A small network was shown many inputs. Here are its activations along a few directions, one row for each input.
In each table, some parts of the input vary, and every possible input appears once, in random order.
A made-up example of a description, with smaller parts first: one of 2 separate values, together with either a single point or one of 11 places along a line or (one of 4 places along a line, together with one of 8 places around a ring).
Shared parts are said once, and a part with two or three values counts as separate values.
In the rows, zero is written as 128.

A family of inputs:
r1: [ 96 173 186 142 162 113 125 128  88 159  97 164 136  94 187 131 169]
r2: [ 97 140 134 152 176 142 156 174 110 199  96 116 139 167 155 106 115]
r3: [ 98 103 102  71 133 173 155 213 138 202 158  92 182 102 106 126  74]
r4: [169 124 101 125 112 117 107 111 131 106 148  96 136  74 110 131 164]
r5: [115 187 179 154 151 124  99  91  89 153 110 154 139 127 171 134 189]
r6: [153 148 140 166 150 108  94 103  99 113  92 124 105 153 172 146 166]
r7: [143 145 138 109 137 157 152 165 171 187 152 125 167  57 101 116 135]
r8: [138 134 135 114 110 126 144  81 159 116 173 110 157  84 119 108 181]
r9: [135 138 149 116 131 136 110  85 128 137 152 118 174  55 113 104 192]
r10: [119 183 173 138 141 103 124  90 125 130 130 148 116 168 173 123 184]
r11: [173 100  80  90 110 120 136 118 108  70 153 102 121 106 100 133 100]
r12: [157 102  55  97 106 134 141 113 145  67 168 121 129 123 106 138  75]
r13: [117 134 150  89 149 132 121 124 128 144 137 136 171  33 120  97 178]
r14: [101 125 102 109 148 145 162 186 143 187 151  80 180  89  91 123 111]
r15: [ 83  49 166 174  43 127 129 164 127 105  34 189 110 201  69 160 154]
r16: [160 135 122 130 134 102 119 115  86  79  96 128  89 183 164 133  91]
r17: [116 154  97 145 130 133 117 103 170  76 117 134  42 208 157 136  45]
r18: [130 122  45 112 102 156 141 108 190  80 178 113  76 127  92 143  65]
r19: [128 155 183 158 173 144 149 151 133 190 101 148 129 127 171 129 136]
r20: [153 139 143 145 156  79  83  72 105 105 118 139  91 186 151 153 134]
r21: [ 95 122 134 119 149 160 151 206 107 215 105 123 134 175 175 104  69]
r22: [171 106 103 120 117  84 107  75 127 101 174 110 119 101  89 141 137]
r23: [143 136 103 136 129 112 119 111 124  72 111 144  92 200 173 132  56]
r24: [ 82  17 152 161  23 146 130 185 142  77 120 159 137 130   8 127 150]
The inputs of r5 and r9 match in every part but one. If r1 is changed in the same way as r5 into r9, which row does it become?
> r13
What is each input in this table made of?
> one of 2 separate values, together with either a single point or one of 11 places along a line
Change only the choice among 2 separate values in r10. List by row number the other rows that result.
> r8

A family of inputs:
r25: [147 129 116 139 147 111 123 135 108 135 111 119 101 188 152 145  88]
r26: [130 169 152 111 175 113 120 116  85 165 127 121 156 113 183 114 152]
r27: [136 146 111 116 117 140 136  95 179 118 173 119 130  95 109 125 143]
r28: [104 185 179 143 167 137 126 123 127 171 104 158 129 109 180 123 159]
r29: [109 122 117 132 100 140 140 125 156  85 126 152  95 160 124 128  93]
r30: [163 131  85 106 135 123 123 106 132 106 167  93 132  87 117 127 119]
r31: [144 106  94 115 115 126 128 133 117  77 113 133 102 156 135 133  70]
r32: [134 146 181 145 145 115 118 121  94 151 102 141 151 109 156 117 190]
r33: [106 141 136 159 135 133 127 126 151 141 114 134  94 189 142 129 111]
r34: [151 105 116 118 108 111 115  96 139  99 162 116 140  84  78 132 159]
r35: [127 110 131 159 116 111 119 129 113 120  98 129 109 182 120 148 136]
r36: [126  86 117 129  81 121 114 127 117  69 113 148 108 151 101 141 113]
r37: [ 87  88 129  90 123 183 175 231 147 229 153 100 217  41  67 101 130]
What is each input in this table made of?
> either a single point or (one of 3 separate values, together with one of 4 places along a line)
Change only the choice among 3 separate values in r25. List by row number the other rows that result.
> r33, r35
Change only the choice among 3 separate values in r30. List by row number the other rows that result.
> r27, r34

A family of inputs:
r38: [106 175 182 154 145 142 138 120 124 150  91 168 130 118 172 119 161]
r39: [101 167 134 127 157 130 137 141 124 179 137 118 132 152 165 124 126]
r40: [143  83  91 104  84 132 141 145 111  77 142 111 139 116  88 125 106]
r41: [165 157 143 121 137 109 105  44 137 118 171 113 139  56 117 124 227]
r42: [ 88 109 127 113  99 161 155 153 165 136 146 127 162  77  78  95 145]
r43: [121 145 101 136 147 105 116  95 121 107 128 123  81 196 155 130  94]
r44: [139 108 135 168  93 115 125 112 150  99 122 143  92 184 112 139 132]
r45: [105 125 137 164 104 112  98  85 126  85 116 151  82 193 136 139 133]
r46: [142 117  69  92 105 151 146 123 159  88 160  99 125 128 110 128  81]
r47: [123  99  97 119  65 147 143 125 165  66 153 130 117 119  83 127 128]
r48: [177 182 121 118 179 105 111  63 130 117 197  94 151  52 138 125 171]
r49: [121 114 128 139 123  99 100 110  78  94 105 129 104 191 139 135 120]
r50: [182 145 131 106 138  82  96  70  99 129 155  98 173  49 130 122 206]
r51: [123 139 113 128 151 161 125 165 138 184 136 103 133 105 124 127 104]
r52: [120 106 138 101 134 134 138 161 108 162 133 142 171  85 117 122 133]
r53: [147  99 115 103 105 109 112 132 103  85 132 143 121 129 104 140  99]
r54: [127 100 159 128 141 127 142 168 107 180 112 116 164 137 125 125 147]
r55: [132 140 136 129 152 142 145 157 144 190 140 109 140 146 143 117 114]
r56: [ 79 153 167 147 130 131 127 126 135 160 114 146 142 151 135 130 166]
r57: [109  84 116 103 118 149 151 173 119 147 143 114 182  75  97  97 132]
r58: [149 129  71 136 138 135 130 123 147 120 125 109 104 151 122 151  87]
r59: [151 136 142 137 136 105  97 116  82  80  81 153 102 163 174 128 118]
r60: [153  93 128 146 112 102 127 130  97 109 110 119 116 178 118 137 111]
r61: [130 157 166 129 155 133 131 149  80 161  84 150 151 120 185 118 156]
r62: [111 125 100  95 126 164 147 158 160 154 167  99 164  85 118 100  98]
r63: [128 109 127 123  88 128 116 103 156  75 142 161  98 132 102 146 116]
r64: [100 133 154 124 143 124 125 149  89 169 109 125 162 149 148 133 157]
r65: [131 106 110 164  98 125 123 130 159  94 113 138  94 141  97 160 133]
r66: [109 125 170 148 125 133 144 151 157 170 116 136 144 142 108 120 160]
r67: [132 144 155 160 122 122 102  83 130  71  90 173  81 164 173 133 130]
r68: [121  94 138 129 139 140 127 179 101 175 108 111 151  92 105 133 134]
r69: [147  91 104 144 115 110 123 146 103 106 103 114 119 134 101 155 109]
r70: [103 121 148 147 125 147 128 166 153 163 112 131 130  98  85 129 149]
r71: [158 129  98 141 136 119 136 113 140 122 133 115  97 192 135 132  87]
r72: [122 188 151 130 171 138 149 138 116 165 115 134 118 118 202 116 124]
r73: [140 164 122 131 164 111 121  98 125  89 105 138  78 163 191 128  91]
r74: [118 143 124  97 144 144 145 147 148 168 159 126 145  90 137 121  97]
r75: [142 129  93  95 131 123 129 109 150  96 151 128 101 137 126 141  72]
r76: [ 98 127 155 119 118 148 143 133 156 151 138 156 152  85  99 121 139]
What is each input in this table made of?
> one of 3 separate values, together with either a single point or (one of 2 separate values, together with one of 6 places along a line)
The inputs of r63 and r75 match in every part but the choice among 3 separate values. If r45 is changed in the same way as r63 into r75, which row does it become?
> r43
Change only the choice among 3 separate values in r62. List by row number the other rows that result.
> r42, r57
Change only the choice among 2 separate values in r45. List by row number the other rows that result.
> r56
List by row number the other rows that have the choice among 3 separate values in common with r69.
> r40, r49, r50, r52, r53, r54, r57, r59, r60, r61, r64, r68

A family of inputs:
r77: [138 150 161 149 122 105 103  73 117  87 112 162  99 143 153 136 168]
r78: [118 152 142 118 157 147 138 150 129 187 139 115 160 102 148 110 135]
r79: [143 163 125 147 149 106 109  86 116 104 114 126  89 168 176 136 125]
r80: [118 110 111 105 113 144 148 140 155 134 165 111 153  95  90 115 125]
r81: [107 119 159 132 122 143 134 154 126 172 126 131 166  97 113 113 166]
r82: [162 111  90 135 101 103 114  92 135  64 142 125  85 176 113 152  98]
r83: [111 120 160 121 131 137 135 153 116 180 127 129 181  75 113 121 178]
r84: [125 130 167 123 143 130 133 147 112 185 134 121 184  52 114 113 192]
r85: [119 104 137 142 105 119 127 143 104 105  91 146 119 168 128 133 118]
r86: [121 103 134 155 112 116 113 133 116  93  88 151  91 189 128 142 102]
r87: [160 131  95 140 114 104 109  72 132  55 140 122  93 145 127 140 129]
r88: [135 165 151 111 178 134 138 143 114 197 147 106 178  59 148 112 162]
r89: [133 118 113  91 128 141 136 135 139 151 165 104 177  49  95 118 152]
r90: [136 133 141 160 117 107 104  91 113  84 102 143  92 168 143 140 155]
r91: [122 109  95 117 107 138 133 132 145 107 149 120 123 120  94 134 102]
r92: [113 135 126 129 140 155 151 170 146 167 116 130 130 135 139 124  98]
r93: [146 130 123  93 142 133 133 129 135 159 171  97 180  28  97 110 169]
r94: [107 145 124 127 144 139 133 148 129 153 120 129 120 145 148 128 101]
r95: [122 154 143 108 166 141 139 150 119 193 140 113 174  80 149 118 147]
r96: [126  99 102 118 105 155 152 156 161 126 143 118 131 109  88 128  98]
r97: [147 179 146 137 155 106 108  73 122 105 123 146  97 144 184 133 139]
r98: [134 117 138 160 113 104 109 107 118  91  95 147  89 201 130 149 125]
r99: [ 98 114 141 140 113 137 127 151 127 134 107 145 124 145 112 135 129]
r100: [130 131 116 140 144 120 122 129 115 114 103 137  87 189 162 134  77]
r101: [ 94 113 156 131 116 141 145 158 135 161 125 137 155 120 108 116 153]
r102: [145  99  91 108  97 126 127 129 127  78 136 120 112 143 112 133  91]
r103: [130 116 113 103 120 147 136 136 148 145 164 106 164  73  94 112 138]
r104: [130 135 119 126 144 128 134 138 102 124 109 130 117 167 163 126  93]
r105: [102 104 141 142 109 151 147 176 146 153 104 141 135 131 104 128 125]
r106: [159 148 118 128 121 102 105  54 138  60 147 140 101 119 134 134 142]
r107: [105 146 138 117 150 144 149 155 138 177 137 121 150 123 145 112 122]
r108: [148  95  89 127 101 117 117 118 134  67 136 127  86 165 110 145  75]
r109: [141 142 118 145 143 106 117 103 117 112 109 130  83 202 163 141  97]
The inputs of r90 and r99 match in every part but one. If r79 is changed in the same way as r90 into r99, which row does it become?
> r94
What is each input in this table made of?
> one of 3 separate values, together with one of 11 places along a line
A walk changes only the place on the line of 11. It starts at r106 and steps to r87. List the rest of the walk in order.
> r82, r108, r102, r91, r96, r80, r103, r89, r93
